A small network was trained on invented records. Each row is its activation on one of them, seen along a few directions.
Here are examples, each followed by its value of one field, M.
Other fields move the rows too, some of them a lot.
In the rows, zero is written as 500.
Strong random noise was added to every row along 18 fixed directions; ignore it. To show where, here is one row again and again, with new noise each time:
[397 442 493 577 524 552 492 441 465 439 499 568 550 376 451 618 582 468
 428 307 634 548 452 607 490 672 440 471 494 456 613 524 367]
[233 350 432 434 572 518 594 619 536 514 389 713 475 283 585 540 575 534
 459 454 576 425 487 453 584 612 527 523 537 523 485 624 400]
[363 460 448 452 460 519 564 450 204 625 384 589 423 347 536 324 593 579
 553 656 568 396 544 407 465 417 557 571 372 532 440 450 401]
[523 625 476 349 393 563 496 315 224 715 551 579 467 598 491 440 583 537
 708 682 416 558 465 623 461 588 529 482 519 473 510 535 380]
[579 680 505 618 570 437 443 439 364 560 492 486 545 566 442 467 558 387
 454 476 443 636 568 665 590 566 541 535 468 517 360 394 476]
[329 457 256 439 322 643 422 438 780 639 418 803 242 488 387 678 606 495
 593 480 567 463 625 432 524 829 466 692 503 628 354 588 790]
[422 577 487 575 594 277 476 601 579 418 567 694 447 402 574 521 416 434
 561 374 705 746 688 582 610 496 421 412 415 599 680 509 506]
[745 409 608 532 572 640 445 558 537 495 448 299 529 614 390 584 501 560
 400 522 422 488 572 425 591 447 517 469 397 525 358 304 625]
[563 430 661 393 391 367 473 491 582 433 572 490 562 495 562 521 501 353
 326 494 501 704 451 536 405 676 476 639 592 478 557 594 458]
[488 441 458 660 568 591 348 513 706 295 656 306 482 627 426 570 586 550
 501 333 537 427 485 503 396 453 521 383 582 549 366 412 625]
[575 515 504 444 629 606 352 532 560 484 639 340 648 534 575 341 781 644
 450 445 496 577 506 791 687 684 660 329 577 555 238 448 293]
[581 558 480 508 504 574 522 270 620 693 412 546 425 258 430 597 565 276
 299 624 440 679 602 760 649 575 329 522 265 474 290 336 478]
[474 643 502 594 794 649 643 498 413 524 504 446 544 376 546 592 476 498
 598 415 201 406 317 609 517 533 486 417 415 242 282 461 320]
[392 499 516 652 520 703 457 430 508 589 418 589 332 408 420 539 539 427
 302 492 690 548 562 754 564 561 244 316 296 637 544 409 538]
[476 521 317 523 394 381 469 257 763 401 600 424 542 403 460 656 556 257
 614 554 383 437 562 335 312 360 625 743 522 392 244 448 657]
[470 559 571 349 655 371 537 647 648 472 711 563 445 569 734 452 410 471
 599 530 241 692 418 600 472 585 495 392 656 441 405 649 438]
[606 575 532 548 526 477 604 655 426 496 565 444 577 391 575 363 396 480
 509 473 556 526 362 290 493 508 670 546 480 427 508 433 360]
[503 359 591 535 554 560 608 451 142 508 415 584 365 571 425 569 356 542
 404 354 211 506 465 350 193 636 227 582 379 366 564 513 599]
[419 660 471 524 600 450 495 461 425 545 446 537 501 497 468 575 609 529
 685 501 377 468 405 582 550 551 605 620 590 350 334 511 395]
[484 620 288 703 621 263 270 510 499 589 342 672 707 698 345 389 577 496
 436 492 500 622 611 397 617 317 556 384 722 351 656 408 568]

[581 472 632 450 523 474 542 642 428 483 445 435 560 424 561 504 494 507
 550 519 541 527 444 391 630 550 740 671 468 446 477 450 367] | m24
[524 604 442 501 387 565 532 387 389 527 517 489 475 602 368 608 545 539
 614 460 531 371 592 562 457 553 441 557 468 684 424 541 634] | m18
[512 459 747 490 548 566 520 724 341 537 368 679 425 445 711 358 269 480
 387 525 598 658 591 454 527 640 364 478 146 478 848 551 517] | m23
[656 575 508 655 502 414 566 496 427 566 399 490 477 463 262 589 468 450
 293 349 534 618 449 515 596 597 412 611 554 530 452 362 486] | m12
[562 424 554 445 436 436 568 410 347 444 519 447 649 373 579 428 455 411
 439 546 497 488 611 387 356 415 492 573 305 465 560 492 475] | m4
[597 468 365 449 470 860 403 471 683 585 681 418 566 661 552 521 452 487
 719 674 510 435 452 400 546 386 689 151 488 446 625 414 524] | m7
[514 501 701 577 382 471 469 495 525 271 611 438 270 558 455 691 379 467
 585 359 711 545 639 538 317 538 308 607 279 718 605 503 749] | m2
[490 521 658 482 499 519 482 700 776 273 453 410 646 425 617 606 496 574
 508 356 649 342 455 489 564 627 557 666 458 468 584 698 525] | m9
[485 557 385 485 450 426 513 581 623 556 552 625 542 447 615 362 454 342
 449 512 517 600 535 410 552 630 644 579 548 535 446 548 516] | m3
[487 402 534 510 447 715 590 461 487 488 578 489 504 343 511 553 491 429
 344 353 573 513 328 555 410 760 432 454 452 474 561 525 347] | m18
[495 459 369 545 615 396 419 685 497 583 493 555 518 744 460 324 564 533
 328 527 458 560 699 511 708 394 583 293 718 815 323 442 646] | m25
[572 502 495 487 663 254 419 576 620 446 442 561 488 573 435 647 512 571
 583 439 450 650 799 564 737 413 471 515 481 577 413 429 654] | m17
[517 608 282 619 482 533 384 419 660 502 555 495 606 553 391 478 602 513
 523 411 565 450 550 500 510 502 533 426 574 507 442 456 581] | m1
[324 302 355 497 515 579 621 349 444 370 640 557 450 337 569 691 438 348
 641 352 425 444 529 411 324 500 530 481 414 445 540 527 459] | m16
[466 498 245 527 420 669 539 465 597 620 499 704 446 519 472 546 362 451
 575 427 397 438 431 280 427 646 505 489 533 373 650 577 617] | m22
[667 584 596 622 543 404 486 568 421 556 329 455 536 505 447 314 432 510
 226 492 413 560 521 435 483 488 357 608 392 416 448 400 575] | m11
[613 450 599 430 415 498 452 569 670 535 418 464 655 513 503 438 527 511
 216 558 623 559 464 581 638 544 441 434 591 544 671 569 460] | m22
[677 268 352 553 389 462 509 324 396 343 682 422 501 364 383 515 461 512
 503 246 610 607 709 214 294 498 502 538 299 547 564 283 565] | m14
[584 305 601 420 358 682 424 478 491 473 669 434 500 571 535 477 488 464
 408 467 577 627 376 462 345 724 536 423 525 469 673 496 428] | m4
[552 457 465 550 505 424 453 519 509 452 662 474 539 720 483 453 445 361
 320 399 386 660 488 512 413 568 497 395 723 600 485 513 570] | m10
[701 677 518 596 525 493 490 382 474 596 401 305 630 448 425 427 579 379
 345 659 496 496 627 661 702 315 543 523 333 560 261 286 497] | m5
[561 528 429 580 466 584 508 283 277 548 588 355 695 729 364 543 591 258
 291 471 304 478 425 681 440 542 568 415 726 592 351 480 457] | m21
[391 636 544 434 474 446 438 411 391 623 350 657 264 471 517 486 590 565
 676 629 479 550 626 688 564 600 422 704 336 501 375 516 553] | m21
[582 369 394 490 318 728 403 484 541 658 442 604 482 677 404 679 465 245
 515 600 568 568 614 293 663 673 814 607 493 608 563 395 687] | m23
[525 611 497 530 516 606 403 711 561 635 335 652 409 644 488 390 439 701
 578 536 522 452 488 347 572 620 467 520 455 433 574 535 667] | m20
[690 457 676 532 371 548 311 445 581 497 460 394 470 603 406 534 528 428
 349 509 535 688 453 509 455 676 499 668 454 391 555 387 567] | m24
[516 515 541 525 646 573 440 681 553 395 422 539 739 717 573 566 470 531
 451 308 306 406 553 482 541 718 521 510 535 418 541 700 630] | m16
[721 376 569 438 444 502 409 491 637 465 444 407 504 504 427 520 522 619
 376 458 519 586 630 475 556 549 395 556 393 494 519 417 604] | m13
[551 593 524 581 523 642 469 617 546 650 292 441 671 645 393 469 564 502
 316 632 446 323 271 449 639 485 613 493 717 411 440 502 480] | m15
[575 626 566 543 509 522 502 552 360 447 537 400 688 622 631 354 452 365
 469 547 414 412 606 453 438 499 633 571 368 575 395 532 585] | m12
[416 584 524 553 585 602 528 580 591 565 482 594 174 432 545 563 409 487
 633 539 521 545 548 606 611 547 422 490 308 577 370 426 598] | m10
[374 362 395 375 438 604 510 416 618 641 451 716 518 411 524 550 496 459
 450 633 556 515 548 515 523 475 348 299 494 477 725 597 495] | m1
[507 606 609 431 460 391 559 602 223 606 465 623 399 627 570 455 367 454
 679 634 494 597 530 435 546 508 607 610 486 566 594 538 500] | m20
[490 473 495 574 356 571 517 598 575 629 327 453 438 636 328 558 483 400
 330 727 681 333 428 379 648 281 602 508 680 756 498 435 661] | m6
[461 458 469 510 539 384 596 661 407 454 557 543 314 414 549 389 421 632
 593 406 603 535 537 381 524 450 532 505 483 634 493 455 475] | m8
[520 422 372 517 479 425 625 410 320 549 556 543 517 407 443 621 420 309
 636 534 493 569 539 296 544 344 727 536 521 493 524 345 409] | m15
[455 447 606 398 476 378 386 426 661 346 450 472 601 473 576 548 559 589
 555 513 453 474 491 525 364 449 387 604 506 252 654 650 496] | m13
[324 535 556 471 447 448 329 450 636 382 520 490 289 599 576 585 545 541
 816 617 540 439 532 542 409 379 562 633 488 448 524 559 628] | m9
[589 451 521 438 594 527 617 583 530 368 606 351 668 492 573 622 420 502
 668 474 347 354 464 278 463 383 691 505 506 419 411 510 486] | m2
[604 643 690 503 499 356 683 632 630 409 623 352 334 374 598 498 301 371
 497 521 435 545 347 449 414 487 496 717 454 531 277 485 512] | m19
[572 442 683 494 403 449 474 506 381 597 235 406 354 498 402 358 506 638
 333 736 516 438 395 360 418 302 385 680 457 400 511 377 536] | m8
[463 783 375 541 454 451 468 394 481 507 523 500 594 485 489 346 608 643
 672 497 573 317 555 596 431 452 435 513 442 524 440 594 523] | m19
[693 430 520 554 540 541 519 674 618 431 647 388 493 617 539 445 337 379
 346 427 441 585 588 337 510 535 579 440 458 675 374 390 677] | m17
[560 353 822 528 519 339 521 609 409 321 478 403 632 658 513 693 358 227
 234 445 476 668 451 496 457 500 511 594 628 519 689 550 494] | m11
[677 447 451 534 394 516 555 517 543 546 530 516 540 468 429 455 337 458
 342 438 582 594 471 322 457 496 401 418 485 488 740 449 537] | m7
[560 229 614 410 564 642 500 522 358 509 392 405 456 606 499 363 488 745
 265 515 208 381 467 396 272 470 239 410 442 412 488 519 598] | m6
[501 622 421 524 458 532 362 560 571 650 512 555 482 646 541 198 567 529
 369 589 506 573 429 587 541 599 521 395 651 523 470 530 507] | m5
[715 292 604 411 441 379 502 540 444 455 737 364 298 716 498 444 382 376
 314 492 343 819 585 456 408 556 522 505 617 755 331 358 621] | m3
[445 719 268 671 407 463 458 348 621 624 470 554 354 442 229 557 556 614
 711 533 681 409 339 469 482 306 439 463 642 400 541 392 505] | m14
[346 408 620 582 631 248 538 527 359 351 468 478 662 479 468 555 601 405
 206 340 538 576 473 743 536 435 411 428 740 599 540 589 320] | m25

Which value of M does each new row have?
[359 491 703 520 537 431 607 523 428 233 590 446 416 425 585 687 421 492
 615 343 585 426 524 618 336 488 343 569 368 600 570 636 508] | m12
[455 584 646 409 507 325 694 565 573 567 295 489 430 334 505 538 468 534
 379 633 372 404 270 560 551 422 379 721 640 404 391 627 401] | m22
[657 254 629 238 432 614 533 423 509 479 516 410 406 483 448 684 623 648
 431 434 379 546 659 624 530 783 380 629 384 663 263 508 568] | m18
[371 404 437 491 422 526 489 454 643 507 469 513 278 430 450 409 558 651
 389 462 410 408 257 451 253 572 307 578 660 361 418 569 514] | m16
[488 546 390 620 619 555 417 568 549 486 780 485 402 470 672 225 506 368
 414 412 625 766 623 765 659 571 603 173 422 732 403 342 394] | m7
[599 482 641 492 456 533 454 609 539 545 465 452 484 561 494 479 476 450
 400 557 523 602 320 422 536 630 624 611 604 407 519 446 438] | m1
[406 571 374 575 720 412 479 564 564 414 532 594 397 310 525 527 561 715
 759 266 562 561 598 594 652 529 506 449 391 440 446 439 403] | m6
[618 518 284 568 447 624 536 442 442 541 579 514 509 505 416 449 438 573
 581 372 501 443 570 298 426 532 505 438 393 514 520 409 592] | m8
[413 398 355 516 355 592 508 397 476 713 418 652 381 431 365 394 503 564
 351 579 624 514 285 415 411 456 331 336 661 395 770 483 399] | m5
[357 517 603 568 574 621 568 717 559 450 471 488 308 358 550 646 478 524
 712 539 798 404 424 505 731 438 700 506 418 632 475 417 408] | m15
[373 460 444 547 421 550 435 422 585 401 597 456 492 457 573 532 574 294
 530 558 673 459 653 552 503 432 653 514 393 703 418 462 577] | m24
[562 677 421 507 493 348 583 596 509 547 499 514 573 584 529 540 364 356
 697 605 434 477 447 356 674 345 814 616 677 482 521 514 485] | m22
[345 639 395 578 442 535 505 550 573 493 544 765 511 513 585 431 399 415
 442 318 570 513 509 514 340 789 310 477 462 536 679 749 627] | m20
[442 437 450 432 509 501 565 426 566 466 551 495 361 440 492 545 536 580
 506 466 374 429 561 556 391 511 325 514 470 586 298 543 591] | m12
[327 288 548 440 557 366 508 394 590 427 264 525 462 281 417 665 698 563
 294 459 435 446 532 613 508 493 320 698 537 416 334 534 459] | m11
[411 353 683 637 708 515 624 695 484 300 412 371 428 330 504 719 419 490
 468 360 612 422 408 486 639 351 555 502 438 494 519 396 383] | m7
[445 423 420 464 549 465 531 457 638 457 425 504 409 362 395 718 628 571
 597 420 411 420 525 447 557 562 561 713 532 454 209 458 542] | m2
[302 541 553 545 527 433 319 464 419 410 366 560 614 740 502 516 569 577
 633 615 586 316 654 553 425 236 417 403 503 507 746 638 652] | m19
[508 724 422 633 436 384 413 437 519 632 496 612 353 488 511 264 467 342
 351 536 530 711 558 650 520 579 416 555 438 548 462 441 560] | m9
[287 516 460 606 495 581 517 556 509 439 678 648 285 611 603 502 293 356
 589 417 479 539 366 422 225 581 414 387 546 496 662 609 603] | m10
[402 523 636 387 518 408 619 472 498 402 539 441 456 392 615 496 495 568
 514 567 500 407 535 702 413 356 276 463 425 619 459 649 470] | m3
[542 380 491 507 541 544 522 594 400 506 551 532 350 663 517 537 353 449
 520 466 384 586 592 368 514 522 569 459 474 618 505 424 635] | m9
[380 433 375 372 569 331 512 484 700 478 452 566 559 417 614 511 575 444
 546 609 310 442 651 452 557 382 595 616 570 469 259 578 571] | m3
[340 630 571 693 490 527 367 421 435 457 455 518 313 609 506 519 501 302
 531 521 469 511 459 577 333 566 510 691 414 432 396 457 627] | m20
[638 487 529 356 418 569 542 513 365 703 597 557 417 558 572 311 399 472
 492 705 467 674 502 445 504 531 523 366 452 569 563 441 453] | m14
